Here are a small network's activations along a few directions, averaged over the inputs that share one value of a field.
Related values have similar rows: they may be neighbours, one step apart, or belong to one group.
Random noise pushes rows far along 24 fixed directions. That doesn't count. These rows show it; they differ only by the noise:
[-227  -99   26   86  221  -55 -101  388 -207 -208  335  -28   -7  186
  445  -74 -195 -292  295 -282  -87  -18 -245  105  200  -20   41  -93
  203 -207 -193    9  102  249]
[-137 -123  386   53   35 -208  -18 -228  -37  -17  202   31   50  144
   42 -136   31   29  -42  173   14 -170 -136  176   76  -41  -70  -64
  246   17  -89 -108  141  296]
[ -99  161 -102 -107 -188   19 -365  262   27  162 -222  109  219  318
  237 -350   70  -84   45 -350 -459  -98 -393   90  -47 -291  123  105
 -124  112 -146  155 -222   92]
[  60  204  148  102 -150 -188 -159   69  133   70  109  -80 -218  -60
  -14  -76   30 -213   18 -114 -100  -95   92 -187 -351 -185  -28  199
  -52   53 -259  243 -122 -203]
[  68  -82   -8  202  271   27   97   57 -176  -15   33   -3    4  214
  -71  252 -268   36  189  130   16  -12 -184   96  277  143 -121  277
  161  201  293  252   58 -370]
[  20  -76  -70  205   82 -104  112 -211  324  -98 -134 -212 -218  -14
    2 -196 -278    3   36  -80  -20   33   62 -226 -286 -226  375  -83
 -286  -80   37  206  217 -132]
[-468   91   78  195  -44  276  541  107  191   65  292  134  189  115
  -77   90    6  208   91  305 -122   87 -248  138  233 -112 -153   87
  -58  -23  316  303 -110 -184]
[ 178 -371  120 -328 -262  276 -255  -30  291  129   42  154  240 -253
  230  207  133  -79  449 -180 -214 -177  315  -42 -118  188  -68  -61
  -30  104  -55  -94 -404 -116]
[-114  240 -135  160  191  -54   15  -76  -70 -170    3 -131   14  314
  -12 -186  197  121   53 -113  225   10 -141  198  -59   37 -110  238
  224  269   29  251   40  -96]
[ 293 -252   59 -124  228   15 -342  -14 -118 -166  -45   78 -262  335
   20  -21  110  118  176 -167   50  -48 -424 -110 -100 -333  189  211
   87  340  206  -85 -164   -9]
[-126  177   78  224   57  -52 -148   55   -9  116  -53 -395 -206   20
 -209  -88  478   54 -129  -61  -46 -133   24   91  131   -6  -83  134
  382  211 -148   19  262  209]
[  88  263 -262  101  169  -22 -223   93 -153 -132 -143  480  237  113
  132 -152   22    3 -142 -129 -259  -83 -303 -374 -270 -106  281 -181
 -117 -324 -224   82 -348  -96]
[ 127 -123 -159 -182 -178   98 -290 -237  147   77 -280  159  114  -82
   78  133  430   45  256 -119  -98  -69  221   38 -138  198 -126   -9
   40  -49 -209   -6  -70  164]
[  -3  104  -51  -78   91 -266 -131  118   48 -117  -36  261  338  142
  211 -146 -243  157 -300 -114  -74   33  -21   32 -121  -10 -497  284
  123 -201  -47  -34  -79   69]
[  74  154  154   99  -38   16  -47  105 -433   48  439 -123 -108  173
   38  153  256 -314 -203 -167  137  -62 -174 -263  -55 -409 -138  333
   26   23  -35 -200 -229   12]
[ 127  -28  -14   69  111   16   32 -194 -172 -292  -10 -231  -70   21
 -327 -111  184  115  -77  160  -38 -191  -54 -241 -184    3  101 -125
   57  259   87 -298 -254 -195]
[  13 -108  -57  -98  179   33  -22  119  -43 -149   39  374  284  -69
  124  162 -189  178  331   30 -109  227  -53  -80  316   63    2  -23
  -93 -324  -17  109  -91   76]
[-232  -52  401 -138 -242  139  -78  110  193   20  321  -85   39  -81
 -395   91    2  213   75  346  -77 -265  -80  247   58   85   32   37
   27  112 -165  -67 -112   39]
[-151    2 -216  227   23   34   93   -1  -65  -69  223   22  316  -44
  234  275   24  -40  112   78 -377 -153   -1  -42  -44  175  -61   48
   51  -11  111  187  -28 -393]
[ 310 -127  -18   12  192 -374 -416  -87 -182 -113 -129   30   15   -3
   59  -49 -194  -90   92  -54   76   27    8   -2  -16  163  317  -72
   -5  -63 -280   56  368  292]
[ 184 -160  147  141  -91  -88  136 -247  124   71   24  435   33  -27
  301 -145  -75 -196 -160  -38  245   73  -47   64  -81 -104   65 -164
 -158  -72  189 -221  299  226]
[-141 -197  219  -43   40  -67   88  256  143  -78  203  126  -74   20
  -10   -2 -103  -46 -192  346 -156 -280 -126   31 -306  231 -112 -257
  226  102   10    2  -50  -50]
[ 185 -102  272 -185    9 -129  -55  -31  -25  328   63  137 -213  -89
   15 -134   36 -119 -255  293  144  -70  -23   39 -424   83   49 -112
  270  327  166   78  -91  -96]
[ 124 -290    5   77   66 -242   58 -257 -198 -115  131  260 -190  168
   68  255 -315  -79  158  312  -39 -189 -204 -136 -206   11 -324   91
 -115 -234   71 -257   78 -121]
[ -71  460  -17 -126   51   72   45   14   90  182    6  329 -255 -327
 -149  173    3  161   52   -6  213  -74   65    1   69   72  -43   19
 -164 -111 -130  -70 -302 -129]
[ 112 -202  188   -7  -73   -4 -101 -244   27 -333 -177 -101 -507  183
 -158  -42   49   63  -24   75   17  -99    8 -232 -178 -313 -115  148
   23 -181  -57 -167  324 -362]


Field B:
b6: [ -19  -24  198  122 -246 -107  263   -6  -94  184  102 -109 -159  147
  106 -171 -272 -604  155  -15  150 -145   34  112  -75   92 -284 -115
 -202   99  -89 -148   -6    2]
b11: [ -75 -137 -209 -251  -17  234  -17 -172   49 -132 -352   22 -232  -55
   -4  123  338  164  233   62 -324 -108   -3 -117  -62   50   91 -276
   20   80   87  -61 -237 -247]
b1: [  30 -147  -90 -175  116  274  247  -49  146  246   38  158  -62  -29
 -116   36 -232  110  -25  156  386  176  -34   49 -255   38   40  -47
   -9 -172  279   13 -345  125]
b22: [ -46  -86   -2  -13  -76  210  364 -194   91 -198 -186  106  130  -11
 -117 -137  -69   70  293  110   46  401  203  -21  210  -31 -145 -135
    8 -295   42  141 -286   14]
b24: [ -41  115 -216 -105  296   25 -135   58  -34  -17 -232   32   51 -169
   66 -111 -148  310  211   25 -192  142  102 -138  107  139   95  -54
  185 -252  -39  232  -73 -344]
b16: [  78   64  -35  -63  205   89  -83  366    2 -179 -247  126  -17   28
 -214  -50 -336  249  -31  -68 -341 -137 -132 -286  213  -16 -156    2
   20 -133   -9 -221 -447 -277]
b14: [  22   -8  357 -452  212  -80 -202 -120   19  199 -201  513  139  -50
   84 -142  339  410   76   53   13  215   69 -420  267 -218  129 -252
   20 -419 -324  213  -76  289]
b9: [ 227  -88 -283  361  -23   89  -24   11  259  -34 -188   66  211  -58
  -90  -29 -424  108 -163  -61   63   -6 -115  321   13  231  269   42
 -137  249  397 -141  283 -103]
b12: [-210  193  118  120  109  -81  215 -121 -228   39   71 -409 -224   84
 -225  183 -153  -83 -382   63   25  -67  -54   35  293 -223  191   -9
   96  -63  -22   46   17  129]
b4: [ -79 -117 -330  315   95  175  228   -6  503  224 -403   49 -330  218
  383   53  -88 -224   72 -359 -159 -201   27 -221 -341  -42 -186  -69
  -54  -96  171  233   24 -234]
b13: [-425   63 -151    8 -174  201  215  190  154  223  -41  109 -245  -75
  249  538  -40  -89 -332  -75 -463 -143 -191  102  308 -284  -16  -12
 -160 -346  140 -111  122  163]
b10: [-143  -70   70   -5 -205  -28  111 -197  167  168 -201 -130  100   42
  134 -264 -146 -126   26  -47  -74 -194  246  -28  -36   83  -57 -313
 -183 -173 -210  -79  211  -22]
b3: [ 124 -115   76   34   64   89  -12  139 -147   98 -196 -249 -143   52
 -222  -84   68  100  122  150   63 -144  144 -243  258  214  -28 -103
  -77  107  -29  -97  506 -428]
b8: [-321   13 -162  -79  -74 -254  105   63  -77  358  135   37  -45   56
  391  188 -156 -133 -245  181 -444 -140 -166 -151 -243 -184  -73  -21
 -216 -365  -33  145  200   15]
b17: [ 142   11  113 -144  -93  -24   63   18  265   62 -179  175 -443   75
 -192 -235  289   97  -42  104  311  104 -162   89 -308 -103   45  -59
  -53  477  203   90    5   -1]
b5: [ 115 -255  -27   49 -187   59 -228  -50  -88 -195  165 -257   44  264
   -2  253   81 -109  -44 -170  178  -78   -5  150  -47  -74  -98  392
  -16  -11  -52 -144  413   54]
b19: [ 211  149 -215   45  -19   78  -89  226 -186  126  -15 -121  -99 -126
 -276  270 -160   16   73   12  148  290  166 -148  154  -24  -99  394
 -131 -270  -84  131   58 -135]
b18: [ 286 -188 -206  -60 -181  -62  -83 -106  -10 -160 -214  239  208  112
  -32 -127  -20  -49  316   32  -11  178  -23  152 -208  197 -362   92
  -51  138  108  -93 -269   16]
b2: [   7  134 -240  -47 -173   63  -34  -42 -237 -195 -137  -33  140  233
  -25  130  372  -98 -176 -228   82 -132  -15  -13   75   48 -215   -4
 -165   20 -173 -334  -18  193]
b21: [  10   28  279  268 -159 -123 -161  463  125  230 -350  341  102   20
 -274 -253 -277  118  242  179 -404  150 -239  301  756   92 -276  114
   38 -116  -85   94  498   87]
b20: [  79   22  365  -16   19   24  -98   46  307  147  252  226  -79 -252
  116  -19   10  130   17 -193   88 -158   67 -247  -44 -211   33   -6
  -90   33   -1 -243 -170  -84]
b7: [  75  -90 -256  -42 -147  150  -18  310 -339  -75   -9  233 -122   11
  -11  191  455 -148  -17  185  -40  345 -140 -155    6  -65 -136  -14
  -45 -353  -33  -84  276  224]
b15: [-260  336  154 -381   23  -90   72  -24 -120 -113   14   21 -117 -112
   41   29  481  -21 -275   62 -206 -113   29 -103  -73  -92  252 -448
  149  290 -201  163 -560   72]
b23: [ 145 -163 -155  167   28 -137 -124 -245 -116  163  168 -188  158   36
  128  382 -310 -247  238 -100 -128 -216  -47   41  -70   88  267   75
 -159  228   47   71 -195   49]
A value of B combines one of 4 hidden first parts with one of 6 second parts; all combinations occur once.
Question: b8 and b20 share the first part; b8 and b16 share the second. Which value has the first part of b16 and the second part of b20?
Answer: b9
Question: b4 and b2 share the first part; b4 and b6 share the second. Which value has the first part of b6 and the second part of b2?
Answer: b21
Question: b24 and b14 share the first part; b24 and b7 share the second. Which value has the first part of b7 and the second part of b14?
Answer: b5
Question: b18 and b1 share the first part; b18 and b23 share the second. Which value has the first part of b23 and the second part of b1?
Answer: b19

Field H:
h3: [ 150 -529  238  164  620  236  -42 -196  122  250 -245 -269  139  222
 -200  108  -67  215  379  -73   55 -222  -11 -138  456  246  224 -180
  356  258  172   87 -120  241]
h6: [-216 -198  241  -85 -156  187 -129  309  307  503   84   70 -373  -74
  103 -304  524 -121  141  203 -153 -353   21 -114 -456  154 -157 -358
  328 -127 -315  -74   60  198]
h8: [-144  270 -141 -362 -351  214 -441 -127   76  156  -14  169    5  -99
  110 -219  116  170 -226 -117   79  -52 -153  362 -407 -206  252  123
  -36 -258 -183 -209 -102  108]
h1: [-166   35  149  -30  364  -51  102  137  146  143  497   96 -284 -241
  395  215 -711  293   89 -123  279  281  -36  150  357 -391  169  402
    9 -302  342  191  360 -215]
h10: [ -29  220  201 -252 -202 -383 -298   34  296  -61  190  357 -125 -427
  -73   46   75  418 -190  294 -125  153   64   85 -249 -173  -26  207
   33  -41 -144   86   76   69]
h4: [-137  -53  -74 -245  -35 -459 -198  177  135  -47   -5   11 -118 -148
  283  434 -142  -79  419 -252 -310  127  108  188  361  -11 -228  126
 -202  -67 -304  118   31  674]
h5: [ 254 -362  -52 -261 -179 -182   73 -148   79 -227   37 -214  203   -2
  152  186 -117 -280  -10 -125  312  223  341  346 -189  318  -24    3
  -43  361  109  153   75  289]
h7: [ -67 -600    2 -160 -327  219   36  101   80  -47   26 -330 -100  516
  -42  223  244 -546  449   68  -86 -188   52 -131 -580  177 -380  -40
  -52  -20 -360  285 -239  256]
h9: [ 189 -143   -9   72  368  326 -110  241   63  451 -147  140  292  124
  -25   86 -640  160 -298 -270   38 -123 -197 -118  270  -97   -2  243
  109 -288  347 -174 -258  -70]
h2: [ -75 -369  -10   70  -16   76  401    7  159 -342  195   91  -75 -185
  297  233 -582 -179  544  -71   26  334   90  308  418   83 -155  -69
  -71 -125  351  -81   16  -54]
The values of H form a 2 by 5 grid.
Question: Which values are neighbours of h3? Give them in the order they are listed.
Answer: h7, h9, h2
Question: Which values are neighbours of h1? Give them in the order they are listed.
Answer: h6, h10
A value of H combines one of 5 hidden first parts with one of 2 second parts; all combinations occur once.
Question: h4 and h7 share the first part; h4 and h5 share the second. Which value has the first part of h5 and the second part of h7?
Answer: h9
Question: h3 and h2 share the first part; h3 and h8 share the second. Which value has the first part of h8 and the second part of h2?
Answer: h10

Field L:
l6: [  24  -77  108 -273 -228 -205 -239 -314  163 -253   85  -43  224  124
  -38  506  -93  -48 -239  -86 -425 -768  -41  115 -340  128   20   47
 -184  479 -130 -145 -587 -157]
l10: [  28   71  231 -218   69 -419  131    5   44 -395  254  410  -47 -205
  426 -394  444 -266   59  -16  -92  -51   75 -177 -565  162 -138 -683
  344  530  -53  -79 -827   85]
l3: [  89  -42  295 -137 -387  -76 -145 -281 -336 -364  303 -159  213  254
 -118  -49 -153 -314  -69  -49  -11  102  -90  151 -213 -390 -333  433
  118  -99 -120 -215 -619   78]
l8: [ -95 -245   92  -54 -409  761   38 -291  329  105 -390 -147  -98  229
 -117  633  378 -180 -194 -230 -165  -53  123   45  158 -377  465   49
   15  -45   61  498 -120 -158]
l4: [ 198  -56  304  -65 -385 -194 -408  248  -78 -297  416 -312   39  164
  152 -560  297 -226  -72 -270  -38  -24 -183  232 -351 -301   38  244
  209  718   55 -212   -9  -96]
l5: [ 113  -28   37 -580 -360    7 -169  134  234  445 -608   32 -390 -289
 -151   83   87   77  110  111 -212  123  302  174  145   91 -284  130
 -159  177   31  163  216 -252]
l1: [  70 -523  288   42  274   26 -110 -389  404  135  -93  136 -649  242
   -4  -53  278  340  -23  151  263  -11 -174 -181 -413 -404   65   26
  472 -252   87   73  299  399]
l7: [ 131  -53 -442  508  296  247 -223  427 -234  560  178 -150  -83  178
   68  403   33 -215  147 -112  230 -287 -128 -146  -75  372  -67  305
  109 -197  -79   65  460   -2]
l9: [-110   87 -188 -162  -13 -295  477 -398 -339 -146  -31  -40 -469 -263
 -110  265  302  -48   29  442 -170  192   20 -236   30 -193  -14 -283
 -304  -62  130 -194  -71  220]
l2: [-507  321   14  501  219  159  250  221   37 -258   17 -136  276  337
  -87   50   46   -3 -590  -43   11 -149 -246  524  455  227   36  -11
  456   61   -2  238  349  234]
The values of L form a 2 by 5 grid.
Question: Which values are neighbours of l1? Give them in the order they are listed.
Answer: l8, l4, l7
Question: Which values are neighbours of l3? Give them in the order they are listed.
Answer: l5, l2
A value of L combines one of 5 hidden first parts with one of 2 second parts; all combinations occur once.
Question: l3 and l2 share the first part; l3 and l4 share the second. Which value has the first part of l4 and the second part of l2?
Answer: l1
Question: l6 and l7 share the first part; l6 and l5 share the second. Which value has the first part of l5 and the second part of l7?
Answer: l9

Field F:
f9: [-114  263 -287  -19  -97  290   39   38   20  -86 -113   -5  -29  168
 -142 -247  -51  -10  229 -124  -61  -67 -321  383 -225   49   68   39
  110  368  176   71 -755 -286]
f8: [  66   14 -130  220  -49  141 -228 -118  204  102  -15 -193  203  -79
 -183  -59   22  238    5  -45  178  117  139   57  -98    3  255  266
  -40 -203  -90  155  395   46]
f2: [ -46   38 -134  -24   67 -104   42  -49  -15 -268   16   99 -102  164
  212  224  249   -1   10 -233  -74    2  -22 -218  -37 -231 -280  121
  -41  -81  -59  -31 -149  112]
f7: [  97  -60 -118  116  -97   49   -3 -143   99   26 -302  -55  -52   46
 -335   25   28   44 -342   50    4  -77   -7 -135  -83  -70   42  -81
 -171 -265 -102 -277  105  337]
f4: [  74  245  -83   69 -147  107 -137   78  -90  485  -27   45 -212 -226
  114    0   66 -256   49 -198    0 -176   32  141  -17   93 -103   65
  128  105   10 -220 -169 -152]
f5: [ -39 -104   24   -7 -149  334  211  115  246  -33 -205  227  147   37
  -62  118  286 -112 -291   57  -54   77  110   -9  -69  127 -129 -195
  168 -103   51  193 -149   58]
f3: [ 311  -60 -198  363  194   66 -103   40  -51 -217   87   35  151   27
 -295   40  -37  136 -135   45  317  207 -111  -90 -138   59  331   97
   36  -68   75   24  113  158]
f1: [  19 -109  278  -29   -3 -240   31   25  -37   86   13  177  125   80
   61 -199 -244 -229  -35  244 -213 -142  -87   70 -126  180 -122 -221
  190   89  -75  107 -246   82]
f6: [ -76  -69  145  187 -121  116  151  -91  133 -274  297   26 -235 -151
 -118  217  239   16  157   63  -57  162  -86  -22   83 -337  126   76
   -9  -61  110  -34  -54   93]
The values of F form a line.
Question: Which values are neighbours of f8? Give them in the order they are listed.
Answer: f1, f6
Question: Which values are neighbours of f9? Give them in the order they are listed.
Answer: f7, f5
